Each row below holds a small network's activations on one input, seen along a few directions.
In each table, some parts of the input vary, and every possible input appears once, in random order.
A made-up example of a description, with smaller parts first: one of 6 places along a line, together with either a single point or one of 9 places around a ring or (one of 3 separate values, together with one of 5 places around a ring).
Shared parts are said once, and a part with two or three values counts as separate values.
In the rows, zero is written as 128.

Other details of the inputs vary at random and push rows far along two fixed directions, the same in every table; ignore that.

Table:
r1: [196  99 224  87 160 112 196 142 113 150 139 123 164]
r2: [162 121 179 113  97  92 118 149 108 122 109 102 117]
r3: [123 129  96 113 169 155 203 127 131 134 158 144 144]
r4: [ 76 127  63 177  94  97  64 129 109 109 114 101  76]
r5: [128 127 119 110  93 106  60 140 134 107 109 116  85]
r6: [143 168 134 152 150 179 166  80 178 111 127 162 163]
r7: [104 103 122 102 153 159 219 123 135 119 158 121 161]
r8: [194 147 202 108 135 129 208 156 111 157 120 107 139]
r9: [110 102 129 121 104 104  58 133 129 128 105 128  88]
r10: [ 82 153  74 173  80 129  51 156 117 108 106 119  54]
r11: [104  89  98 105 141 144 134 132 172 111 167 165 146]
r12: [145 117 152 150 108  75  66 150 112 130 122 116 102]
r13: [204 139 210 101 144 121 223 151 115 140 126 105 141]
r14: [188 116 200  98 167 120 226 125  98 151 128  86 148]
r15: [187 133 203 109 175 111 207 139 107 184 143 104 165]
r16: [ 40 104  30 148 113 124  59 101 149 109 143 147  90]
r17: [ 60 109  35 107 129 168 182 128 187  79 176 216 160]
r18: [131 150 123 177 139 135  68  82 177 119 118 160 150]
r19: [ 68 110  31 119 117 185 196 122 179  85 176 193 145]
r20: [128 163 133 162  91 135  41 115 102 122  73 134 154]
r21: [158 124 172 111 107 123 178 141 113 124 122 110 123]
r22: [197 168 181 122 112 103  81 153  92 154  94  71  66]
r23: [170 149 183 139 161 145 130  92  76 171 109 119 188]
r24: [101 125 109 143 130 117  93 159 132 128 131 162 117]
r25: [ 82 124  81 151  61 132  53 144 120  97 107  97  71]
r26: [191 180 185 147 133 121  87  95 156 134  93 125 142]
r27: [ 54 114  55 141 161 161 188 128 154 120 175 193 157]
r28: [110 136  95 144 132 105  61 125 109 146 133 119  88]
r29: [ 82 129  38 152  96 116  47 112 119 123 112 113  63]
r30: [105 110 127 124 115  99  72 110 113 144 115  96  82]
r31: [ 41  89  62  99 121 174 193 131 187  69 169 199 159]
r32: [124 143 138 174 107 140  26 115  93 142  85 138 160]
r33: [ 94 107  65 116 144 135 147 107 150 132 173 162 141]
r34: [209 118 191  75 165 116 165 138 132 168 134 128 153]
r35: [137 145 133 151 119 105 103 142  92 154 104  79  94]
r36: [137 149 103 156 176 166 173  67 172 120 142 144 174]
r37: [160 127 146  92 155 127 166 117 117 146 120  97 114]
r38: [183 125 208  73 132 138 201 132 124 144 112  97 124]
r39: [119 118 110  93 127 165 193 128 160 106 155 146 132]
r40: [141 123 163 134 102  77  34 127  88 157 107  50  81]
r41: [ 89 164  81 188  71 159  26 112 100 103  77 124 131]
r42: [180 151 178  89 146 116 150 157 126 137 126 122 135]
r43: [122 107 146  85 130 145 195 149 147 100 148 146 166]
r44: [ 98 107 109 150 109  95  79 114  98 129 131 108  99]
r45: [177 115 194  78 168 132 212 115 111 152 118  87 131]
r46: [126 156 117 168 111 138  62  97  77 139  86  97 145]
r47: [ 45 123  52 131 137 172 193 153 173  81 166 216 158]
r48: [111  83 136  97 142 150 184 142 155 117 173 159 180]
r49: [138 152 135 146 132 109  98 142  93 153 100  82  82]
r50: [ 80 128  68 176 175 179 151  62 200 107 165 184 186]
r51: [105 141 106 152  84 107  73 163 122 112 115 132 100]
r52: [159 128 170 130 139  81 131 126 101 157 136  92 126]
r53: [111 116 116 154 118 110  99 154 128 133 137 153 128]
r54: [189 145 201 126  97  66  80 161 100 133  93  75  96]
r55: [142 118 132 103 168 134 172 147 146 135 160 170 159]
Description of these inputs: one of 5 places around a ring, together with either one of 2 separate values or one of 9 places around a ring.
Question: Changing only the place on the ring of 5 turns r3 into r42. The same change can be made to r49. Which row results?
Answer: r47
Question: Changing only the place on the ring of 5 turns r34 into r29. The same change can be made to r11. Which row results?
Answer: r37
Question: Start at r25 and move only the place on the ring of 9, one step at a time. The first step leads to r21. Which rows follow, in order?
Answer: r13, r8, r10, r22, r19, r39, r38
Question: Which other rows does r41 become when the choice among 2 separate values takes its other values? List them by row number.
Answer: r6
Question: Which other rows does r28 become when the place on the ring of 9 takes its other values? List them by row number.
Answer: r15, r16, r27, r30, r33, r40, r44, r52
Question: Which other rows does r36 become when the choice among 2 separate values takes its other values? List them by row number.
Answer: r46

Table:
r56: [ 62 118  55 159  92 107  33 126 125 111 119 120  74]
r57: [191 127 192  79 149 124 200 138 141 137 137 121 149]
r58: [ 40 119  37 172  71 121  43 141 117  98 122 130  75]
r59: [ 93 122  88 147  94 112  67 153 108 117 124 121  91]
r60: [181 140 188  95 137 126 152 136 107 153 111  96 120]
r61: [201 148 203 101 121  99 108 139 103 152  95  77  96]
r62: [127 116 142 110 127 116 128 137 141 124 132 131 122]
r63: [162 147 168 131 182 150 187 100 136 149 140 149 197]
r64: [ 64 122  60 153 149 185 161  84 167 106 153 191 199]
r65: [ 97 121  96 150  94  97  47 133 108 135 108 101  73]
r66: [183 129 185  91 157 124 201 124 118 155 133  99 139]
r67: [111 127 115 140  88 105  59 149 108 116 108 116  84]
r68: [175 134 176  77 161 138 206 136 129 150 142 124 151]
r69: [ 85 102  88 118 143 153 164 131 148 117 156 162 142]
r70: [174 135 160 117 131 105 120 139 115 158 121  97 102]
r71: [205 138 209 105 131  97 136 131  91 159  98  57  99]
r72: [187 151 190 118 161 157 195 114 153 142 121 145 195]
r73: [205 133 204  90 150 102 146 138 107 166 121  90 120]
r74: [143 121 148  96 144 145 203 150 122 131 149 136 155]
r75: [109 137 110 154 155 162 157 105 172 108 157 193 191]
r76: [ 80 120  71 148 141 182 148  93 170 100 152 202 195]
r77: [125 149 120 148 156 167 173 103 143 124 127 154 183]
r78: [158 125 161 100 139 138 189 141 130 125 137 135 140]
r79: [ 65 129  61 164  71 122  32 138 118 103 110 123  68]
r80: [ 99 110  85 118 158 152 215 120 157 119 180 158 148]
r81: [155 124 171 115 110  95 106 156 111 126 116 105 108]
r82: [ 66  90  65 117 135 157 185 138 157  98 173 193 160]
r83: [155 125 168 110 132 102 134 144  98 156 117  94 116]
r84: [136 129 133 141 111  89  57 120 100 144 105  81  72]
r85: [127 144 124 146 155 167 174  96 138 129 129 148 178]
r86: [118 125 127 141  79  80  26 152 112 125 101  97  73]
r87: [ 97 122  85 153  90  93  18 135 121 115 110 115  64]
r88: [ 29  97  22 165  90 126  76 127 134  97 147 149  95]
r89: [120 118 129 116 142 149 199 125 129 121 146 132 140]
r90: [124 107 145  97 147 154 225 146 153 106 156 160 168]
r91: [195 158 193 141 147 121 105 109 120 162 105 124 161]
r92: [160 131 159 122 115  96  99 145 132 136 121 103  96]
r93: [138 140 138 131 158 170 151  93 141 136 128 154 192]
r94: [127 131 129 130 151 168 162  98 169 117 137 171 193]
r95: [ 91 136  81 164 157 174 148 100 157 113 157 193 188]
r96: [150 151 144 173 134 115  76  98 109 153 110 106 134]
r97: [166 138 161 119 136  98 123 137 109 152 120  90 101]
r98: [155 137 155 126  97  98  74 139 118 122  96  89  80]
r99: [170 140 166 108 122 105 109 137 116 138 108 103 102]
r100: [ 87 138  67 162 144 186 154 109 160 101 146 184 179]
r101: [127 130 133 107 143 146 184 122 129 128 134 128 133]
r102: [156 164 140 162 113 122  51 116 117 136  82 117 119]
r103: [102 112 108 130 119 120 136 137 113 118 137 123 120]
r104: [ 67  95  64 122 140 158 181 137 150 102 168 179 152]
r105: [ 99 131 102 148  76 109  56 145 127 102 110 114  78]
r106: [192 123 206  89 163 113 189 127 108 165 129  94 139]
r107: [119 129 119 140 156 166 164  86 143 129 137 150 188]
r108: [ 63 133  63 154  90 126  73 135 122 105 120 123  85]
r109: [ 77  98  73 120 130 151 181 146 150  94 167 184 154]
r110: [188 133 196 101 129  90 105 138 119 151 108  88 105]
r111: [ 82 107  87 126 130 156 189 130 138 108 160 151 145]
r112: [202 142 196 105 132  82 104 143 108 162 106  82  95]
r113: [172 154 167 122 114  83  67 135  92 153  90  65  75]
r114: [ 36 113  32 167  79 117  49 143 120  96 127 135  84]
r115: [114 114 121 126 111 111  82 138 124 127 121 128  98]
Question: Describe the family of inputs behind these rows.
Answer: one of 5 places along a line, together with either one of 3 separate values or one of 9 places around a ring
Question: Changing only the place on the line of 5 turns r115 into r69. The same change can be made to r91. Which row results?
Answer: r95
Question: Changing only the place on the line of 5 turns r105 into r89. The same change can be made to r81. Which row results?
Answer: r103
Question: Which other rows does r85 become when the choice among 3 separate values takes its other values? List them by row number.
Answer: r96, r107
Question: Which other rows does r65 become when the place on the ring of 9 takes its other values? List them by row number.
Answer: r56, r58, r83, r97, r101, r108, r113, r114
Question: Which other rows does r72 become when the choice among 3 separate values takes its other values? List them by row number.
Answer: r75, r94

Table:
r116: [136 128 144 150 115 134  73 124 147 119 111 142 123]
r117: [ 83  94 108 128 145 116 148 138 150 114 170 165 157]
r118: [195 158 190 102 144 124 131 132 140 143 110 140 137]
r119: [116 131 124 103 102 122  96 146 110 123 109 134  99]
r120: [115 118 138 117 168 141 163 100 137 140 140 138 188]
r121: [151 117 155 142 129  86 129 142 107 139 129 112 127]
r122: [118 151 116 150 127 171 159 133 154 121 149 163 151]
r123: [110 139 102 162 123 139  94 110 100 162 122 106 111]
r124: [145 128 105 112 107 112  92 117 146 119 121  99  88]
r125: [ 87 112 115 113 135 133 156 106 166  99 146 139 139]
r126: [106 136 119 135  87 138 102 157  96 132 114 105  96]
r127: [ 82 127  64 158 139 156 136  92 115 115 150 152 149]
r128: [102 132 129 133 135 144 134 122 170 101 142 176 177]
r129: [159 147 118 135 104 123  70 130 149 120 111 133 122]
r130: [178 142 175  78 146 115 159 117 136 144 123 105 101]
r131: [ 86 109  97 130 106 154 180 138 123  96 133 154 167]
r132: [145 113 110 123 120  91  85 148 125 135 139 119 105]
r133: [137 149 131 170  94 118  82 124 132 115 100 135 132]
r134: [103 137 113 131 108 130 104 163 104 120  98 111 101]
r135: [122  93 135 139 120 104  85 141 127 139 141 130 103]
r136: [155 127 148 132 135  94 131 143 101 136 141 110 115]
r137: [112 101 138 124  96 132  82 145 115 121 108 120 109]
r138: [122 137 111 126 135 123  79 102 113 147 117 129 111]
r139: [124 148 110 153 130 160 154 120 144  95 147 171 155]
r140: [171 135 173 136 145 117 150  97  95 166 105  96 166]
r141: [118 127 120 148 117 103 105 152 114 152 144 116  94]
r142: [ 77 105 117 107 121 145 156 141 135 100 140 157 164]
r143: [135 144 129 143 156 126 116 119 104 161 106 101 127]
r144: [146 116 114 101 169 157 184  99 140 144 149 146 182]
r145: [210 130 195  67 132 124 171 152 105 149 116 100 152]
r146: [210 167 213 114 168 131 171 148 126 155 100 113 151]
r147: [115 132 115 136  89 126 100 144  86 105 113 112 108]
r148: [168 134 164  94 164 148 244 111 135 121 153 118 151]
r149: [128 122 119 119 128  93  94 144 122 136 139 138  94]
r150: [149 112 164 115 126 121 117 113 143 134 118  98  99]
r151: [115 146 116 141 107 127 113 120 130 132 122  92  72]
r152: [117 145 113 135 126 117 112 129 135 122 104  96  77]
r153: [102 117  99 137 123 137 175 105 153  98 137 132 135]
r154: [ 75  98  83 147 146 161 116  96 144 123 145 158 150]
r155: [ 95 115  91 134 154 125 174 157 145 126 160 158 134]
Question: Describe the family of inputs behind these rows.
Answer: one of 5 separate values, together with one of 8 places around a ring
Question: Changing only the choice among 5 separate values turns r141 into r122. The same change can be made to r121. Which row results?
Answer: r133
Question: Changing only the choice among 5 separate values turns r129 into r124. The same change can be made to r146. Which row results?
Answer: r152
Question: Which other rows does r142 become when the choice among 5 separate values takes its other values? List them by row number.
Answer: r117, r120, r125, r128
Question: Which other rows does r137 become when the place on the ring of 8 takes its other values? List them by row number.
Answer: r119, r126, r131, r134, r142, r145, r147
